These are the activations of a small neural network, seen along a few directions. Each row is one input.
Each table varies a few parts of the input and shows all the possible inputs, shuffled.
Descriptions start from the smaller parts, as in this example, which fits no table here: one of 2 separate values, together with either a single point or one of 11 places around a ring or (one of 5 places around a ring, together with one of 6 places along a line).
Shared parts are said once, and a part with two or three values counts as separate values.
In the rows, 128 means zero.

Other details of the inputs shift rows strongly along two fixed directions, in all tables alike. That doesn't count.

Table:
r1: [128 120 173 104 150  90 150 112 100 150 142 117]
r2: [123 114  95 157 113 198 110 128 148 111 144 160]
r3: [152 113 199  77 138  90 177 115 105 150 164 129]
r4: [144 131 159  93 110  94 155 120 122 133 149 122]
r5: [119 144 135 118 112  81 132 119 122 129 121 102]
r6: [156 143 172 104 111  97 158 126 135 142 168  97]
r7: [142 117 104 158 113 211 111 135 155 113 160 159]
r8: [151 112 124 128 127 200 126 138 156 113 176 150]
r9: [107 131  54 159 113 200  70 138 162  99 116 151]
r10: [149 107 129 123 148 175 159 136 144 129 157 157]
r11: [123 100 118 130 143 141 144 129 139 125 133 151]
r12: [144 119 102 159 132 195 134 137 149 129 140 165]
r13: [160 103 188 110 150 121 203 120 105 140 164 144]
r14: [135 111 136 132 115 176 148 115 135 121 151 146]
r15: [108 152 128 127 144  77  94 121 102 142  90 103]
r16: [128 124  71 153 136 200 108 144 163 119 125 162]
r17: [120 109 104 149 116 188 121 123 142 113 146 159]
r18: [ 92 193  95 125 118  20  50 130  96 120  19  89]
r19: [134 100 115 136 129 173 119 136 158 112 162 148]
r20: [118 141 135 131 140  98 106 133 108 151 113  94]
r21: [112 112  83 144 118 198 104 129 155 107 141 158]
r22: [125 121  80 154 141 155 104 147 157 118 110 147]
r23: [133 116  96 160 112 209 107 133 154 111 152 160]
r24: [107 139  76 161 103 172  88 124 143 107  97 139]
r25: [140 124 165  91 115  93 163 117 118 134 153 124]
r26: [ 86 166 103 141 133  49  70 130  92 135  50  78]
r27: [ 97 178 103 141 140  60  58 127 101 136  52  90]
r28: [130 113  99 156 114 203 112 130 150 112 152 160]
r29: [122 151 135 107 124  79 106 125 112 135  98 118]
r30: [ 94 152 116 135 135  64  89 127  95 138  74  87]
r31: [138 115 183 102 134 101 169 133 118 149 168 104]
r32: [110 130  67 158 136 138  88 144 150 113  86 141]
r33: [107 124  78 160 125 167 112 126 138 118 103 159]
r34: [147 108 127 125 128 194 132 134 152 114 175 151]
r35: [117 110  94 138 136 178 132 128 146 121 131 162]
r36: [146 128 123 148 129 175 150 127 140 137 126 147]
r37: [117 111  85 144 119 203 105 131 157 108 147 159]
r38: [150 119 142 137 133 168 168 122 133 139 138 147]
r39: [111 153 121 138 138  89  87 137 107 148  94  86]
r40: [123 122  81 164 127 189 117 133 147 121 119 165]
r41: [120 161 123 125 106  75 113 126 127 127 108  92]
r42: [117 112  90 145 140 148 117 137 149 119 114 150]
r43: [109 136 136 123 125  89 124 134 118 136 119  99]
r44: [104 163 118 133 142  71  78 124 102 140  75  98]
r45: [135 140 154 121 126 106 129 150 132 147 147  89]
r46: [ 88 166 111 132 139  43  76 119  90 132  52  92]
r47: [156 107 193 105 144 119 209 111 105 144 153 135]
r48: [141 100 141 115 148 158 171 126 133 130 157 155]
r49: [138 115 131 138 130 169 162 119 133 135 134 150]
r50: [131 129 101 153 105 195 110 125 150 114 131 143]
r51: [143  99 149 129 125 172 157 120 129 122 173 153]
r52: [167 108 186 115 150 127 199 125 109 142 164 144]
r53: [118 119 107 144 110 178 124 117 139 115 130 147]
r54: [116 151 128 131 122  93 105 148 128 138 115  87]
r55: [133 121 115 145 109 191 125 121 145 117 141 145]
r56: [ 93 163 104 139 119  66  82 142 116 128  73  81]
r57: [161 139 168  88 106  96 157 126 128 136 161 118]
r58: [ 95 183  96 135 104  35  80 127 112 117  54  76]
r59: [118 117  89 156 128 180 125 127 141 122 122 164]
r60: [167  95 212  87 167  75 212 128 104 141 165 124]
r61: [118 101 104 138 125 167 115 130 152 111 147 150]
r62: [164 105 212  81 165  83 217 122  94 139 162 127]
r63: [113 156 123 124 109  71 116 122 122 126 104  95]
r64: [108 117  75 153 120 165  83 137 158 104 120 144]
r65: [138  94 143 119 150 134 166 129 134 130 150 148]
r66: [106 150 128 110 125  62 105 119 103 129  82 114]
r67: [113 159 118 141 138  89  80 141 109 149  90  82]
r68: [148 141 153  96 105  94 145 125 127 132 145 118]
r69: [ 97 164 106 139 118  72  83 145 120 130  80  80]
r70: [150 101 160 107 135 160 162 125 131 121 180 144]
r71: [117 167 114 113 101  57 100 126 115 119  84 102]
r72: [139 131 110 151 106 196 114 127 151 117 137 141]
r73: [167  98 184 105 145 123 164 136 135 123 187 126]
r74: [163 112 191 110 144 125 206 115 108 146 151 134]
r75: [104 168 108 116 103  45  96 123 108 116  69 100]
r76: [163 112 221  66 142  81 192 115 100 154 176 126]
r77: [114 124  65 154 133 189 103 138 157 115 112 161]
r78: [132 120 171  90 133  88 156 114 107 142 140 128]
r79: [158 107 223  87 158  88 190 122  91 169 183  98]
r80: [120 168 120 127 104  72 106 129 128 127 103  87]
r81: [121 133 154 115 148  90 125 117 103 148 122 112]
r82: [172 100 222  85 154  74 191 129 107 127 183 111]
r83: [112 127  93 152 123 163 127 120 135 124 101 149]
r84: [124  99 110 136 127 169 119 132 154 112 154 150]
Each input here is: one of 6 places along a line, together with either one of 6 places around a ring or (one of 2 separate values, together with one of 4 places along a line).
Question: Changing only the place on the line of 6 turns r16 into r48. The same change can be made to r67. Which row results?
Answer: r26
Question: Changing only the place on the line of 6 turns r2 into r28. The same change can be made to r13. Which row results?
Answer: r40
Question: Changing only the place on the line of 6 turns r75 into r68. The same change can be made to r31. Which row results?
Answer: r54
Question: Change only the choice among 2 separate values in r11. List by row number the other rows that result.
Answer: r61
Question: Change only the place on the line of 4 in r33. List by row number the other rows that result.
Answer: r11, r35, r83
Question: Change only the choice among 2 separate values in r36. List by row number the other rows that result.
Answer: r72
Question: A walk changes only the place on the ring of 6. It starts at r4 and steps to r3. List the rest of the walk in order.
Answer: r81, r79, r56, r58

Table:
r85: [123 131 178  92 133  42 162 107  83 116 100 112]
r86: [ 83 142  55 182 139 135  81 135 133 120  51 128]
r87: [147  99 146 116 111 186 140 124 157 134 197 152]
r88: [157  93 143 111 122 193 163 132 165 152 214 163]
r89: [133 150 159 114 116  68 133 119 100 142 113 100]
r90: [137 148 184  98 144  58 133 121  83 144 123  84]
r91: [106 141  75 157 102 144  70 132 154 102 107 122]
r92: [120 123 121 122 124 135 153 113 130 133 115 146]
r93: [146 127 148 116 154  86 147 130 104 107 100 138]
r94: [153 112 121 143 136 197 144 123 136 113 145 176]
r95: [121 121 117 128 116 160 141 110 124 117 132 154]
r96: [ 84 152  56 148 114 122  44 139 145 118  81 123]
r97: [128 137 127 130 106 139 113 122 130 130 141 129]
r98: [143 145 186  98 145  60 143 122  88 156 121  83]
r99: [155 105 141 127 120 208 171 139 168 139 196 146]
r100: [147 111 135 131 108 204 150 133 153 123 190 142]
r101: [153 101 148 116 142 207 153 129 162 165 203 148]
r102: [110 159  58 171 124 138  75 131 125 103  43 143]
r103: [121 108 159 133 155  96 146 125  96 119 117 119]
r104: [ 98 167  61 166  96 134  66 141 140 110  68 106]
r105: [152 108 152 117 120 180 162 123 157 157 192 149]
r106: [132 128 193 120 161  42 175 120  66 140  99  92]
r107: [128 119 177 113 168  36 178 130  77 137 102 101]
r108: [ 89 152  59 147 126 123  39 142 144 118  80 115]
r109: [106 159  56 169 131 129  80 136 133 107  41 145]
r110: [126 125 103 140 106 173 106 139 156 109 144 130]
r111: [135  85 139 148 146 205 162 124 131 131 176 160]
r112: [139 143 194  81 146  19 161 127  85 152 123  87]
r113: [ 95 151  55 158 106 115  57 138 152  99  81 115]
r114: [130 148 169 108 130  70 135 123  95 151 117  95]
r115: [145 153 193 107 128  27 158 120  84 134 111  76]
r116: [ 86 166  58 157 114 128  56 135 144 136  70 117]
r117: [144 142 174  98 135  49 166 140 104 129 125  90]
r118: [ 87 157  65 151 108 126  42 133 139 116  80 118]
r119: [120 118 143 101 132  90 152 114 113 116 119 135]
r120: [140  99 134 123 118 202 169 110 144 138 169 169]
r121: [126  89 130 140 154 156 146 133 133 125 147 148]
r122: [118 121  95 131 110 157  97 133 157 124 144 144]
r123: [157  98 140 121 125 175 166 133 163 136 199 146]
r124: [107 151  63 163 128 132  66 132 127  86  48 147]
r125: [128 148 167 109 128  74 130 121  93 141 127 100]
r126: [138  87 123 115 127 196 175 119 155 135 180 179]
r127: [135 120 131 122 118 143 135 142 145 114 156 124]
r128: [133 134 126 140 110 144 121 125 136 118 145 123]
r129: [140 134 192  89 149  53 137 125  91 139 132  87]
r130: [145 120 134 133 120 162 152 129 158 136 164 134]
r131: [161 100 126 130 146 188 165 135 147 124 156 179]
r132: [136 119 134 112 145 140 128 136 140 152 159 127]
Question: Changing only one part turns r131 into r94. The same change can be made to r123. Which row results?
Answer: r128
Question: Changing only one part turns r116 into r125. The same change can be made to r86. Which row results?
Answer: r111
Question: What is each input in this table made of?
Answer: one of 6 places around a ring, together with either one of 3 separate values or one of 5 places along a line
Question: List by row number the other rows that have the place on the ring of 6 in common with r103.
Answer: r85, r87, r91, r110, r118, r124, r129
Question: Change only the choice among 3 separate values in r93. List by row number the other rows that result.
Answer: r119, r121
Question: Change only the choice among 3 separate values in r86. List by row number the other rows that result.
Answer: r92, r109
Question: A walk changes only the place on the line of 5. It starts at r101 and steps to r116. List the rest of the walk in order.
Answer: r105, r130, r99

Table:
r133: [114 137  93 134 105 147 100 133 157 127 128 130]
r134: [135  91 114 143 141 218 147 131 157 136 174 169]
r135: [119 147 100 150 124 127 113 126 122 119  81 131]
r136: [107 132  98 141 137 109 103 128 121 120  87 132]
r137: [116 130  98 147 139 151 113 130 133 133 103 142]
r138: [143 147 188  99 140  32 144 133  92 136 124  78]
r139: [114 139  96 147 120 119 109 124 126 108  87 136]
r140: [165 112 192  88 136 104 183 130 125 141 184 115]
r141: [150 109 168 108 122 169 155 119 143 153 200 130]
r142: [135 147 172 115 141  38 162 121  77 121  87  97]
r143: [113 118 100 137 136 143 106 131 133 114 112 143]
r144: [115 136 104 144 114 151  87 137 143 134 131 115]
r145: [113 138 102 140 121 117 106 127 122 100  89 133]
r146: [154 108 167  99 116 167 164 121 142 150 205 141]
Question: What is each input in this table made of?
Answer: either one of 6 places around a ring or (one of 2 separate values, together with one of 4 places along a line)
Question: Change only the choice among 2 separate values in r143. List by row number the other rows that result.
Answer: r145
